Each row below holds a small network's activations on one input, seen along a few directions.
In each table, some parts of the input vary, and every possible input appears once, in random order.
A made-up example of a description, with smaller parts first: one of 2 separate values, together with either a single point or one of 9 places along a line or (one of 4 places along a line, together with one of 8 places around a ring).
Shared parts are said once, and a part with two or three values counts as separate values.

Other details of the inputs shift rows strongly along two fixed directions, in all tables alike. That doesn't count.

A family of inputs:
r1: [-16  26 -23 -13  29  11   5  -7   3  32  13 -17 -52 -20   8]
r2: [-25 -10   0 -47   0   6   3 -10   3 -16   9 -10  31  10  17]
r3: [-16  -4   2 -43 -14  -2 -18 -17 -16 -12   2  13  42 -11   1]
r4: [-18   1  12 -37  -9  21  -8   6   8 -13  -1  -5  45  -1   5]
r5: [ -8  34  -8 -15  25  11   1  -2  11  29  15 -16 -54 -26   1]
r6: [ 24 -12   0  27  -3 -24  -7  -4 -20  -5  -5  15   2   4 -13]
r7: [-11  37   0 -15  30   2   6   0   3  29  18 -12 -50 -30   3]
r8: [ 13 -13  -4  28 -10  -5  10   7   1 -10   1   0 -11  22   6]
r9: [ 21  -6  10  35 -16   7  -2  18   5  -3  -6  -1  -3  11  -4]
r10: [-17  -7  -3 -42 -21   9 -22 -22  -2 -13  -3  12  38  -5   1]
r11: [-15   4   7 -39 -21  20  -8   5  10 -14   9   0  37  -1  14]
r12: [ 19 -19  14  30  -6  -4   5  15   6   1 -12  -8   0   7 -18]
r13: [-17   4  19 -35 -17  20  -7   9  -1 -11   6   1  43 -10  11]
r14: [ 16 -14  -1  28   0 -21  -6 -12  -2  -7 -16  11   0  15 -16]
r15: [ 26 -17  -4  30 -16 -16 -10  -8 -10  -8 -11  11  -1  14 -15]
r16: [ 12 -25   2  33  -3   0  11   9   0   1 -15  -9   2  12 -14]
r17: [-18  -7  -3 -44  -6   0 -18 -21  -3 -14  -5   7  44  -2  -4]
r18: [-18  39 -32  -2  27  17   7   6  10  29   4  -5 -37 -23   8]
r19: [ 21 -13  -5  28 -14 -14 -11 -10  -7  -6 -11  11  -4  10 -13]
r20: [-16  37 -23  -6  30  -6  -8 -13  -4  31  -3  12 -36 -38  -8]
r21: [-25 -14   5 -49   0   9   0 -15  -1 -12  12 -15  28  10  15]
r22: [-25  -2  -4 -37  -4  15   2  -2   5 -16   3  -3  44   8  15]
r23: [ 19 -16  20  32 -15  -4   5  18  -4   3  -6  -2  -2  -1 -12]
r24: [ 21  -5  10  26 -14  -6   6  13   8 -12   3   1 -13  16   0]
r25: [ -9  -8  -8 -45 -15   6 -23 -17 -11 -12   2   9  40  -7  -2]
r26: [ 12 -12   0  38   1   4  10  11   1  -6 -13  -4   5  19  -4]
r27: [-14  46  -9 -11  30   1   9  11   8  24  12  -1 -43 -31   4]
r28: [ 22 -19  12  31 -21   4   0  16   4   3  -8  -6  -6   3 -14]
r29: [ 20  -9  15  21   2 -15  10   7   8 -12   1  -8 -12  21  -2]
r30: [ 24 -16  -6  24   6 -23  -7  -7 -10  -6 -11   8   4  13 -19]
r31: [-11  31 -25  -9  30   6 -12 -17   8  34  -6  15 -42 -33  -6]
r32: [ 18 -10   2  29  -8 -23  -6  -8 -15  -5  -9  16  -1   5 -11]
r33: [-17  -6  20 -52  -5   9  -4  -9   6 -15  15 -14  27   4   8]
r34: [-18  37 -29   1  26  27   2   8   7  33  -2  -8 -35 -29   2]
r35: [ 15 -25   0  35 -18   8   6  11  -2   4 -10  -7  -4   8  -9]
r36: [ 20 -14  -5  26   1 -23  -6  -9  -8  -7 -14   7   2  15 -18]
r37: [-26  -3   4 -42 -11   7   5  -1  -5 -17  13   3  34   1  21]
r38: [ 18 -16  10  30  -4 -18  -5 -11  -8  -3 -11  25  -4   6  -6]
r39: [ 12 -14   7  26  -3 -16  15   4  -9  -7   5  -2 -12  19  11]
r40: [-20  27 -19  -3  27  15   9   8  -2  40  -1  -9 -34 -41  -6]
r41: [ -9  39 -13 -14  25   9   3   4  14  26  12 -11 -50 -26   4]
r42: [ 15 -17  -1  25  -9  -7  10   2  -1  -7   3  -6 -16  23   9]
r43: [12 -9  6 40 -7  3 10 14 -9 -3 -6  2  2 11  2]
r44: [-18   4   9 -41  -7  13  -3   4  12 -16   5  -3  43   3  10]
r45: [ 17 -19   4  27   5 -17  -5 -14   2  -5 -17  18  -1  15 -12]
r46: [-22  34 -29 -10  42   2  13   2  11  23   4  -8 -39 -16   3]
r47: [-16   1  21 -48 -13   6  -1  -1   0 -17  17  -3  28  -4  17]
r48: [ 12 -19  11  24  -3 -14  13  -1 -12  -3   9  -6 -16  19   8]
r49: [12 -6  2 36 -6 -7 15 12 -6 -6  0  5  0 16  8]
r50: [ 19   1  15  33 -10 -10   9  18   0  -7   2   6  -2  11   3]
r51: [-19   1  11 -47  -6   7  -1   1  11 -21   9  -3  35   4   9]
Description of these inputs: one of 3 separate values, together with either one of 5 places along a line or (one of 2 separate values, together with one of 6 places along a line).
The inputs of r12 and r28 match in every part but the choice among 3 separate values. If r30 is changed in the same way as r12 into r28, which row does it become?
Answer: r25
The inputs of r3 and r36 match in every part but the choice among 3 separate values. If r49 is changed in the same way as r3 into r36, which row does it become?
Answer: r22
Change only the choice among 2 separate values in r16. List by row number the other rows that result.
Answer: r12
Change only the choice among 2 separate values in r48. List by row number the other rows that result.
Answer: r7
Change only the place on the line of 5 in r31. List by row number the other rows that result.
Answer: r10, r15, r19, r25
Change only the choice among 3 separate values in r42. List by row number the other rows that result.
Answer: r2, r39

A family of inputs:
r52: [ -3  -6   6  -2 -10   8   3   8  -2  -6   1  -3  14   2   4]
r53: [  0  -4   9  -6 -11   2   2   3   0  -8   8  -1   8   5   9]
r54: [ 0 -9  5 -3 -9  5 -8 -4 -2 -1 -5  2 14 -1 -4]
r55: [  2 -11   1  -6 -13   4  -9  -2  -2  -1  -3  -1  12  -2  -7]
r56: [ 22   7 -11  53  11 -16   5   7  -2  13 -13   7 -32   2 -14]
r57: [  4  -9   6 -12 -12  -3  -8  -6  -4  -5   3   0   7   0  -3]
r58: [-25  42 -21 -32  30   4  -6  -8   2  24   5   3 -22 -35   1]
r59: [  0  -3  10  -8 -10   3   1   3   3  -9   7   0   8   7   7]
r60: [ 1 -8 10 -9 -8 -2 -8 -8 -4 -5  1  4  9  1  0]
r61: [ 15  -2  -9  35  12 -15   5   0  -2   7  -8   4 -27   7  -9]
r62: [ -2  -5   5  -1 -12  10   2   7   0  -6   1  -2  13   3   6]
r63: [-4 -6 -4 -5 -3 -5 -2 -8 -4 -9 -2  5 15  8  0]
r64: [  1  -3  13  -7  -7   1   1   4   4 -10   6  -3   9   5   5]
r65: [-1 -5  8 -2 -8  8  1  7  5 -7  0 -4 14  3  1]
r66: [ 1 -2 -3 -1 -5  0 -6 -1 -3 -6 -5  8 20  2 -3]
r67: [-24  50 -26 -32  39   5  -6  -7   3  30   5   3 -31 -41   1]
r68: [ 0 -8  2 -2 -8  3 -4 -3 -1 -2 -5  6 14 -1 -4]
r69: [-25  28 -15 -32  25  14   2  -2  11  18   8 -11 -15 -21   7]
r70: [ 0 -6  5 -8 -7 -6 -5 -5 -3 -8  0  8 12  0  1]
r71: [ 20   1  -3  46  15 -13  15  11   2  10  -4  -8 -38  11  -6]
r72: [-3 -8  2 -5 -7  4  4  0  1 -8  5 -5 10 10 10]
r73: [ 22   2  -9  53  11 -15   4   8  -1  14 -13   6 -35   0 -14]
r74: [-1 -4 11 -7 -9  1  3  4 -3 -8  8 -2 10  4  7]
r75: [ 16  -2  -4  37   7  -8  12   8   5   5  -3  -5 -30  14  -1]
r76: [ 0 -3 13 -8 -7  0  3  5  0 -8  6 -3 10  5  5]
r77: [-24  30 -12 -29  21  18   2   6   7  21   4  -9 -11 -29   3]
r78: [ -1  -5   6  -2 -11  10   1   7   4  -7  -1  -2  12   5   4]
r79: [ -2 -11   0  -8  -4  -2  -2  -9  -2  -6  -2   3  12   6   0]
r80: [ 1 -6  7 -9 -8 -4 -4 -7 -3 -7  1  7 11  0  0]
r81: [ 16  -6  -4  35  10 -11   3  -3  -3   8  -7  -1 -28   8  -9]
r82: [-4 -9  4 -6 -5  3  6  2 -1 -7  5 -6 11 10  8]
r83: [-2 -5 -4 -6  0 -4 -4 -7 -4 -9 -1  6 16  8  1]
r84: [  1 -14  -1 -11  -8   0  -5  -8  -3  -6  -1  -4   8   5  -3]
The inputs of r77 and r76 match in every part but one. If r54 is changed in the same way as r77 into r76, which row does it become?
Answer: r60
Describe the family of inputs behind these rows.
Answer: one of 3 separate values, together with either one of 5 places around a ring or one of 6 places along a line
Change only the place on the ring of 5 in r82. List by row number the other rows that result.
Answer: r69, r71, r72, r75
Change only the place on the line of 6 in r67. List by row number the other rows that result.
Answer: r57, r58, r60, r70, r80

A family of inputs:
r85: [ 0 -4 -4 -2  1 -4 -5 -8 -4 -2 -4  5  8  2 -3]
r86: [ 0 -1  2  0 -5  4  1  4  0 -2 -1  0  7  1  1]
r87: [ 1 -1  5 -2 -4 -1  0  1 -1 -5  4  1  3  3  3]
r88: [ 25   1  -8  52   9 -16   2   4  -2  12 -13   7 -34   3 -16]
r89: [-2 -4  1 -3 -1  0  2  0  1 -4  0 -2  6  5  3]
r90: [ 1 -1  5 -4 -3  0  0 -1  0 -3  4 -1  1  2  2]
r91: [-2 -2 -1 -2 -1  0  2  0  0 -5  0 -1  5  5  5]
r92: [-1 -4  0 -3 -1  1  2  0  1 -4  1 -3  5  6  2]
r93: [-2 -6  0 -3 -2  1  2 -1  0 -4  1 -3  4  5  3]
r94: [ 1 -3  1 -3 -2 -7 -7 -7 -4 -2 -1  6  4 -1 -4]
r95: [-1 -2  3 -1 -4  4  0  4  1 -1 -1 -1  7  0  0]
r96: [-20  33 -18 -20  25  14  -1   1   7  26   3  -6 -24 -31  -1]
r97: [-1 -3  3 -1 -5  5  0  2  0  0 -1 -2  5  0  0]
r98: [ 1 -3  5 -3 -5  0  1 -1 -1 -3  4 -1  2  1  2]
r99: [ 0  0  6 -4 -2 -1  0  0  1 -3  3  0  2  1  3]
Describe the family of inputs behind these rows.
Answer: one of 3 separate values, together with either a single point or one of 4 places along a line
The inputs of r85 and r88 match in every part but the choice among 3 separate values. If r91 is changed in the same way as r85 into r88, which row does it become?
Answer: r86
Which other rows agree with r98 in the choice among 3 separate values? List them by row number.
Answer: r87, r90, r94, r99
